Each row below holds a small network's activations on one input, seen along a few directions.
In each table, some parts of the input vary, and every possible input appears once, in random order.
A made-up example of a description, with smaller parts first: one of 3 separate values, together with either a single point or one of 9 places around a ring or (one of 6 places along a line, together with one of 8 places around a ring).
Shared parts are said once, and a part with two or three values counts as separate values.
In the rows, 128 means zero.

Other details of the inputs vary at random and push rows far along two fixed directions, the same in every table; ignore that.

Table:
r1: [118 181 134 138 131  68 116 193  65 166 140 113 127 218 114]
r2: [126 140 117 168 110 103 113 143 142  86 160 130  90 175  79]
r3: [140 170 113 141 129  85  85 182 106 132 158 138 145 188 116]
r4: [141 112 126 106 134 141 145 108 137 133 120 114 138  85 157]
r5: [139 169 129 126 145  92  80 176  90 148 130 146 133 183 119]
r6: [136 113 137 106 139 145 137 105 132 129 105 118 117  94 148]
r7: [117 129 128 192  94 114 139 127 145  79 176 126  91 159  76]
r8: [111  88 138 148 107 174 153  78 162 113 128 125 130  69 148]
r9: [109 115 119 186  69 140 148 106 186  68 165 128  90 170  86]
r10: [137 156 143 121 152 112 110 159  75 166 122 141 153 135 141]
r11: [143 147 135  67 169 132  96 153  83 182  97 154 171 110 157]
r12: [139 106 123  99 146 142 139 106 138 139 106 116 146  77 158]
r13: [125  88 123 160 100 141 151  89 171  78 161 109 111  78 121]
r14: [142 137 127  86 163 150 134 139 103 189  78 145 173  95 165]
r15: [130 120 144 128 131 142 152 111 120 133 120 122 124 104 135]
r16: [ 80  78 121 154  98 129 165  85 157 106 150  79 115  87 160]
r17: [118  89 145 136 129 162 165  73 147 115 114 112 116  62 140]
r18: [132 143 121 133 132 107 107 145 133 117 122 132 106 176 103]
r19: [142 159 118 109 139 110 100 173 108 140 132 156 137 173  99]
r20: [135 125 125  86 157 157 139 119 125 177  72 137 161 100 167]
r21: [117 129 113 151  96 120 113 127 170  75 161 138  95 181  75]
r22: [140 122 136  74 147 153 129 119 121 147  99 136 144  99 152]
Description of these inputs: either one of 2 separate values or (one of 4 places along a line, together with one of 5 separate values).
Which of the alternatives is r12?
Answer: one of 4 places along a line, together with one of 5 separate values
Change only the choice among 5 separate values in r21. List by row number the other rows that result.
Answer: r12, r17, r18, r20

Table:
r23: [124 137 130 140 122 115 130 143 113 134 143 123 135 139 129]
r24: [134 133 138  98 146 133 123 130 109 150 105 131 134 119 144]
r25: [134 134 121 126 126 117 112 141 127 124 143 133 137 138 126]
r26: [118 138 129 140 122 119 129 136 118 137 130 124 128 149 132]
r27: [103  97 137 167 104 140 151  91 149  97 150 109 107  95 126]
r28: [122  82 151 103 143 168 152  74 132 128 104 113 127  30 161]
r29: [117 138 122 134 121 122 136 137 125 140 129 125 133 152 127]
r30: [127 136 125 118 126 125 127 136 128 129 125 134 122 150 116]
r31: [136 140 129 133 129 131 120 135 129 129 124 142 127 147 118]
r32: [134 137 133 122 129 119 120 140 116 122 140 131 126 138 117]
r33: [131 107 130 119 129 161 148 100 148 127 111 134 132  90 136]
r34: [131 136 116 126 129 118 133 137 133 131 123 124 127 151 122]
r35: [137 134 128 108 148 125 129 132 115 151 104 122 137 123 149]
r36: [127 133 123 130 130 117 109 139 126 126 134 133 131 139 123]
r37: [137 136 123 131 131 112 126 142 122 127 137 122 128 139 125]
r38: [139 134 135 118 147 136 121 132 114 146 110 142 141 113 133]
r39: [122 110 127 188  80 136 137 105 175  58 179 128  91 136  81]
r40: [135 131 128 116 150 121 126 134 112 148 112 122 135 116 142]
r41: [126 134 113 120 123 124 119 139 138 128 128 136 134 149 125]
r42: [127 134 122 125 125 122 112 137 132 127 130 133 130 147 129]
Describe the family of inputs behind these rows.
Answer: one of 4 places along a line, together with one of 5 separate values
The inputs of r27 and r28 match in every part but the choice among 5 separate values. If r26 is changed in the same way as r27 into r28, which row does it become?
Answer: r24
Change only the place on the line of 4 in r42. List by row number the other rows that result.
Answer: r25, r36, r41
